These are the activations of a small neural network, seen along a few directions. Each row is one input.
In each table, some parts of the input vary, and every possible input appears once, in random order.
Descriptions start from the smaller parts, as in this example, which fits no table here: values(2) and (point or ring(9) or (line(6) and ring(8))).
Shared parts are said once, and a part with two or three values counts as separate values.
In the rows, 128 means zero.

Other details of the inputs shift rows strongly along three fixed directions, in all tables alike. That doesn't count.
These rows show it; all are for the same input, with only those details redrawn:
[ 90 150  89 183 129  99 143 139 115 120 133 183  80]
[213 110 110 120  73 141 111  80  75  19 152 192 130]
[119 139 114 154 115 118 133 143 121 148 143 129  98]
[104 122  82 132 140 133 135 128 134 115 141 170 100]
[177 138 156 143  71 125 119 140 102 153 153  81 119]
[121 170 146 201  86  84 137 164 100 178 139 104  85]
[185 128 122 139  79 127 119 106  86  70 150 161 118]
[171 159 166 179  59  98 124 150  85 161 147  85 105]

Rows:
r1: [ 77 141 116 118 129 144 113 151 151 203 139  91 124]
r2: [201  73 175  74 128 188 114 114 137 116 127  95 162]
r3: [106 114  48  52 181 177 140  97 185  95 124 202 150]
r4: [224 115 133 124  84 138 154  37  50  51 201 143 206]
r5: [120  51 151  43 171 193 108 128 188 177 138  63 139]
r6: [166 124 139  72  98 145  94 138 154 173 159  21 167]
r7: [ 75  76  81  71 209 132 122  98 183  87 113 176 124]
r8: [ 96 142  32 135 171 108 156 111 147  55 109 240 121]
r9: [191  91 198 110  91 156  82 116 105 115 143  67 149]
r10: [ 92  94  62  60 192 179 154 160 203 160 138 120 144]
r11: [ 97 163 137  90 136 158 143 166 180 241 122  32 145]
r12: [152  97 142  93 135 127  90  96 131  73 127 120 152]
r13: [ 75 134 140 196 151  58 141 156 113 125 109 157  79]
r14: [ 76 122 153 131 171 138 138 154 164 209  95 114 123]
r15: [ 34 104 124 115 187 143 110 135 168 175 110 134 115]
r16: [ 87 103  90 140 195 117 154 130 144  61  99 223 114]
r17: [151 138  81 146 118 152 146 108  98  38 120 207 125]
r18: [151 166 147 189  71  63 136 163  81 136 143 108 101]
r19: [ 90 193 130 191 109 108 154 167 109 194 103 117 108]
r20: [ 66 102  64  93 173 176 121 137 178 140 149 138 120]
r21: [162 118 218 124  90 123  98 135 112 203 124  46 134]
r22: [188  73 159  28 128 170  86  65 144  78 136 125 167]
r23: [177  98 196  59 106 158  74 102 139 141 138  52 173]
r24: [ 41  82 120  91 204 147 119 166 194 180 128  81 123]
r25: [198 154 141 117  57 121  89  89  84  70 150 136 154]
r26: [199 132 128 104  90 155 137 136 105  87 139 100 160]
r27: [221 149 121 176  62 118 135 100  55  21 129 211 129]
r28: [132 127  91  79 129 138 117  93 143 100 141 166 133]
r29: [ 54 168  99 195 134  74 139 184 127 163 136 125  89]
r30: [158 208 138 209  72  62 150 148  77 114 107 121 120]
r31: [ 43 135 155 226 165  65 192 105 101 162 141 142 135]
r32: [ 80  96  79  80 215 156 141 107 181  79  91 171 141]
r33: [136 141 145 146 139 102 131 103 114  83  95 195 129]
r34: [ 80 154 139 204 157  82 160 166 109 116  87 152  97]
r35: [185 136 217 159  90 137 125 150  93 157 111  50 136]
r36: [177 127 199 113 117 116 122 148 141 183 114  33 156]
r37: [ 84 180 165 226 128  78 147 148  84 145  73 164  94]
r38: [103 158  83 164 132 118 149 127 117 117 108 212 113]
r39: [ 66 135 156  97 182 150 139 152 187 211  94  70 136]
r40: [120 162 153 155  88 105 122 154 114 214 135  82 109]
r41: [183  68 100  34 120 203 107  96 151  94 164 120 154]
r42: [108 138  68 121 143  99 132 113 140  93 133 172 113]
What is each input in this table made of?
Answer: values(2) and (point or (line(4) and ring(5)))
The inputs of r3 and r33 match in every part but the values(2) part. If r20 is changed in the same way as r3 into r33, which row does it become?
Answer: r9
Which other rows does r40 become when the values(2) part takes its other values? List them by row number.
Answer: r21
Which other rows does r9 become when the line(4) part takes its other values? List them by row number.
Answer: r2, r5, r35
Which other rows does r11 become when the values(2) part takes its other values? List them by row number.
Answer: r39
Which other rows does r18 become when the ring(5) part takes its other values? List them by row number.
Answer: r28, r40, r41, r42
